Each row below holds a small network's activations on one input, seen along a few directions.
Each table varies a few parts of the input and shows all the possible inputs, shuffled.
A made-up example of a description, with smaller parts first: one of 2 separate values, together with either a single point or one of 9 places around a ring or (one of 6 places along a line, together with one of 8 places around a ring).
Shared parts are said once, and a part with two or three values counts as separate values.
In the rows, 128 means zero.

Other details of the inputs vary at random and push rows far along two fixed directions, the same in every table; ignore that.

Rows:
r1: [154 129  71 179 144 111 212 132 112 115 145 121 180]
r2: [ 72 139  64  99 107  91  95  95 169 140 157 112 166]
r3: [150 111 190 147 137 166 131 132  80 117 114 123  95]
r4: [ 80 144  46 122 110 107  84 133 159 156 148 103 146]
r5: [161 116  90 133 133 122 213  88 111 103 167 123 157]
r6: [166 150 202 142 165 120 139 135 102 120 103 133  84]
r7: [165 120  68 154 134 135 191 128 104 127 159 113 136]
r8: [ 59 133  73 100  88  97  90 127 143 162 173 158 136]
r9: [ 88 102 185  86 121 111  25 126 155 115  96 133  91]
r10: [175 144  73 173 131 144 197 127 118 106 154 140 183]
r11: [ 70 129  48 116  85 118  89 144 153 127 154 145 175]
r12: [ 64 102  81  74  84  95 133 107 189 142 158 128 159]
r13: [174 150  64 149 140 128 192 115 122 139 140 100 156]
r14: [104 150 157  96 115 135  22 160 162 117  80 145 132]
r15: [ 68 104  59  93  95 111 116 141 180 165 150 121 143]
r16: [178 139 189 143 153 145 143 128  97 116 120 164  86]
r17: [107 134 177  65 121 127  25 114 163 116  89 133 107]
r18: [ 73 123 182 101 117  98  28 151 139 149 107 154  77]
r19: [140 152  94 158 125 141 194  97 104 150 144 101 165]
r20: [180 145 189 157 170 142 128 159 112  87  84 125 122]
r21: [163 125 189 159 140 179 127 124  87 118 112 131  98]
r22: [ 72 118  44 127 103 101  87 136 155 162 150 113 138]
r23: [150 112 203 111 141 120 170 145 126 130 114 145  90]
r24: [159 109 179 123 153 145 174 159 126  95  90 141 126]
r25: [152 167  88 143 134 108 208 100 116 144 152 129 151]
r26: [195 119 199 126 162 159 138 106 108  81 109 144  99]
r27: [131  96 198 122 135 153 154 140 116 136 111 118 107]
r28: [151 137 198 157 154 152 126 130  92 125  98 103 100]
r29: [129 118  96 179 131 125 201 108  92 153 158 101 154]
r30: [110 123 142 105 111 154  10 154 148 128 105 140  82]
Description of these inputs: one of 5 separate values, together with either a single point or one of 5 places around a ring.
Changing only the choice among 5 separate values turns r17 into r25. The same change can be made to r5. Which row results? -> r8
Change only the place on the ring of 5 in r11. List by row number the other rows that result. -> r1, r10, r14, r20
Change only the place on the ring of 5 in r28. List by row number the other rows that result. -> r3, r19, r21, r29
List by row number the other rows that have the choice among 5 separate values in common with r15. -> r4, r7, r13, r22, r30
Change only the choice among 5 separate values in r27. List by row number the other rows that result. -> r12, r15, r23, r24
